Each row below is a small network's average activation on inputs in which a field has the value named, seen along a few directions.
Values that are neighbours, or in one group, have similar rows; names and order tell nothing.
Strong random noise was added to every row along 13 fixed directions; ignore it. To show where, here is one row again and again, with new noise each time:
[-127  222   31 -248  112  -78  -12  360   29 -397  165  -46 -216 -345
   35  124 -147   82  522  -77  -90   47   -4   45  115]
[ -73   21  -87  -25   14 -222 -235   50  276   26  -83  356 -206   29
 -450  272  185 -175  -86  107  101  -27  -67  -63  155]
[ 133  230  110   95  103 -152 -115 -414 -215  -62  406  131  -68  108
 -275  -23 -233   47  -91   68  -50 -221  116  -27  277]
[-131  -94 -106   90 -139   42   33  -33   -9  224 -198  174  -84  103
  -17   26   14  150 -149  110  142  130  -91  -17  -15]
[  -9  -82  277 -118  138  -84  167  -58  176  210  113   98  329 -377
 -209 -144   51 -196  341 -158  -77  190  208  -91  -62]
[ 122  150  -46  113  -90  -31   79  352   66 -254   56   51   52   29
   12  390  -93  166 -276  -55 -319  -64  429    2 -118]
[ 311   66  217 -209  121 -208  -52  254 -235  -33 -279   49  -98  -96
 -115 -196  -15   57 -155  222   44  -79 -176  226  109]
[ -91   74  190 -255   95 -262 -688  -79   93   56  192  133 -425 -134
 -241  -36  -38 -380  398  -79   45 -259 -154 -122  439]
[ 168   79  216 -296  341 -160  134  475 -129   96  -50  240 -154 -104
 -205   29  134 -127 -218   -5 -307 -154   54  266   65]
[ -44   35   87  187 -223   19   63 -255  -95  219   40  100  159  -34
   20  -62 -245  259    2   16   38  159  180 -118  -14]
[-157  148 -148  215 -102 -218   27   45  250 -237  -31  424  -83   63
 -388  384    2  136  -69  125  136   -2  -60 -122   71]
[ 203 -188  -72    6   81  -63  218   16  -74  170 -148   70  114   32
  -24 -195   33  118 -218  139   39  250 -145  135 -130]
[-106  -57 -198   12 -425 -353 -126   17 -140 -133 -281  374  133  205
   39   82 -183  453  -76   15  -50   68  -97 -100   17]
[  87   10  772  153   42 -132  -39  484  -21  187  -85  201  134 -184
   51 -138 -178  -60  182 -311 -152 -425  175  -94 -113]
[-132 -208   76 -360  -96  188  -52   52 -294  351  -85 -153  106  -10
  330 -169   32   43  113 -251 -289   24  338   46  -68]


Values of PED:
noka: [-364  294  -16  -20  -60  356  347 -472 -389  169  154  101    1  142
 -143  145  -22  341   39   87   64  -74  304   30  106]
gabaf: [ -12 -368   86   55 -440  118 -115 -186  258  302 -525 -279  584 -156
  427 -227  132 -242  -23  -46   82  193   45 -278 -259]
mabaz: [  41   23   12  -75  -20  167  188  105 -106  136  179 -123   96 -148
   97   32 -162  273  227 -154 -205  302  411   82 -208]
zifat: [-106    3 -231 -189  250  -12   -2 -251 -228   27  398  -19 -360   -7
  168 -278 -161  -94   90  -17 -100  112 -368   88  313]
gen: [-255  250 -147  -54  -97  509    6 -444 -344  106   43 -365 -430  -79
  395 -141 -196   45  -63  379  248  -19 -226    8  410]
fomi: [ 298  -59 -386 -267  219 -239   40  210   -1  -32   74  -33 -167 -101
  227 -155  -50  -36 -103  135 -245  427 -513  281   17]
fogev: [-193  148 -233 -331   -7  -85  113 -159 -191  -31  -69   46   63  -21
  -55  -20  127   15  -53   60 -120  106  -92  154  165]
zedi: [ -18  119  -59  229 -196   49 -230  126  107  -12 -126   38 -299   53
  103  164 -125  143    2  183  209   32 -173  -69   28]
ziv: [ -76   78   48  319   51  -40  197 -196  -14 -214  248  -31  106   -7
  257 -222 -246  -70  -81  -95  -53 -182 -229 -144   94]
pakam: [ 268   18  302  197  101  -81  511  445  -39 -299   39  -34  389 -174
  106 -103 -214  346  180 -214 -152   34  171   86 -400]
rik: [ -52   85  259   19   73 -203   67 -103  -20  241  196  287  170   -5
 -144 -102  -38 -113   13 -233 -189 -105  -16  -18   43]
kesod: [ 628 -113 -113  332 -206  -69 -470  271  502  -39  -52 -465   56  -22
  379  121  -67 -325 -465   19 -164  195   75  -94 -228]
pipuv: [ 183   51  214  183  181 -138 -275 -208  -99  -15  180   86 -156  357
 -451  -91   84  -99  -78  -20  263 -407 -107   58   84]
doki: [ -85   45 -302 -423   17  -34   67 -338 -392  365   67  102 -101  131
  -33 -117   68  193   50  115  -82  301 -163  249  115]
lafub: [  31  455  148 -110 -129   29  254 -387 -167   11  -59  -81  185 -430
 -140  -61 -132    2 -290  295  -25  211  253   32  288]
The values of PED form 5 separate groups.
List the group mates of mabaz, in the order listed.
Answer: zifat, pakam
List the group mates of pipuv, in the order listed.
Answer: ziv, lafub
List the group mates of fogev, in the order listed.
Answer: rik, kesod
List the group mates of gen, in the order listed.
Answer: noka, zedi

Values of DIROB:
puv: [-293   30 -314 -862  408 -230  110  360 -131  -21  -23  167 -322 -196
 -187  -44  352  -88  464  -91 -217  321 -357  393  173]
kel: [ 299  119  -41 -390  132 -158 -409 -212  111 -110   37 -325 -165 -555
  -69 -250 -113 -292  395  367  200  343 -286   31  363]
davu: [-393   -2  101  154  -71 -204  -37  -13  134  163 -256  461 -288  -77
 -123  -92  -30  -97  -23   91  354  -32 -568 -141  239]
dala: [-124   71  -41   83   78  161  -23 -289  145 -583   67 -514   49 -109
  114 -138   58 -179  390   67  422 -137 -282 -106   79]
pudo: [  94 -410  383  242  182  162 -172 -294  -14   46  188 -368  321  255
  186 -460  101 -422   90 -406   63 -587  109 -208 -136]
navos: [-192  425 -170  -92  -12   -8  131 -558  -70   37  151  149 -132 -143
 -278  133   -7  -92 -223  374   85   80 -130   32  423]
depul: [-302   49 -632  410 -281  -77  162 -278  178 -183  -32  264  -71  344
  -42  278  -49  293 -374  181  217  252 -376 -111   -6]
rad: [  19  108  205  -82   60  289   51    3   38  -95 -276 -342  -82 -342
  -62  -46  123 -221  -31  297  322 -143  121   -2  155]
lek: [ 200 -461 -145  150  346   65  370  135   47  191  198 -122   31 -113
  471 -480 -206  -79  -11  -62 -112  416 -451   67 -189]
gol: [ 109  -15  328  106  -54  -47  -66   23  111  291 -148   97   21 -245
  117 -144  -71 -285 -185   83  -45 -109  -97 -156  131]
zasu: [ -77 -167 -118  106  106  384   -1  -28  347  148  -92 -160 -155    5
  -39  162  321 -389 -102  163  249  -32  -44 -101  -42]
debo: [  13 -109 -460 -700  275 -187 -137 -173 -264 -127  305   66  -13  402
 -557  137  418  278  637 -163  -72  212   87  379 -170]
vob: [-330 -331 -200   37 -293 -328  231 -570  189 -378    3  166  760  -79
   96 -242  -20 -115  179 -226  -64  113 -115 -458   46]
vara: [  61 -139 -174  -73  102  104   32   27   -2  -70  115 -207 -193 -156
  247 -225 -138   13  230   47   91  337 -271   44   28]
noke: [ 248  305 -147 -284 -150 -214 -192  133   31 -163 -138  194  104  113
 -529  536  254  192 -223  174 -218   87  507  189  -29]
The values of DIROB form 5 separate groups.
List the group mates of rad, in the order listed.
Answer: lek, vara
List the group mates of depul, in the order listed.
Answer: puv, dala
List the group mates of navos, in the order listed.
Answer: debo, noke
List the group mates of zasu, in the order listed.
Answer: kel, gol
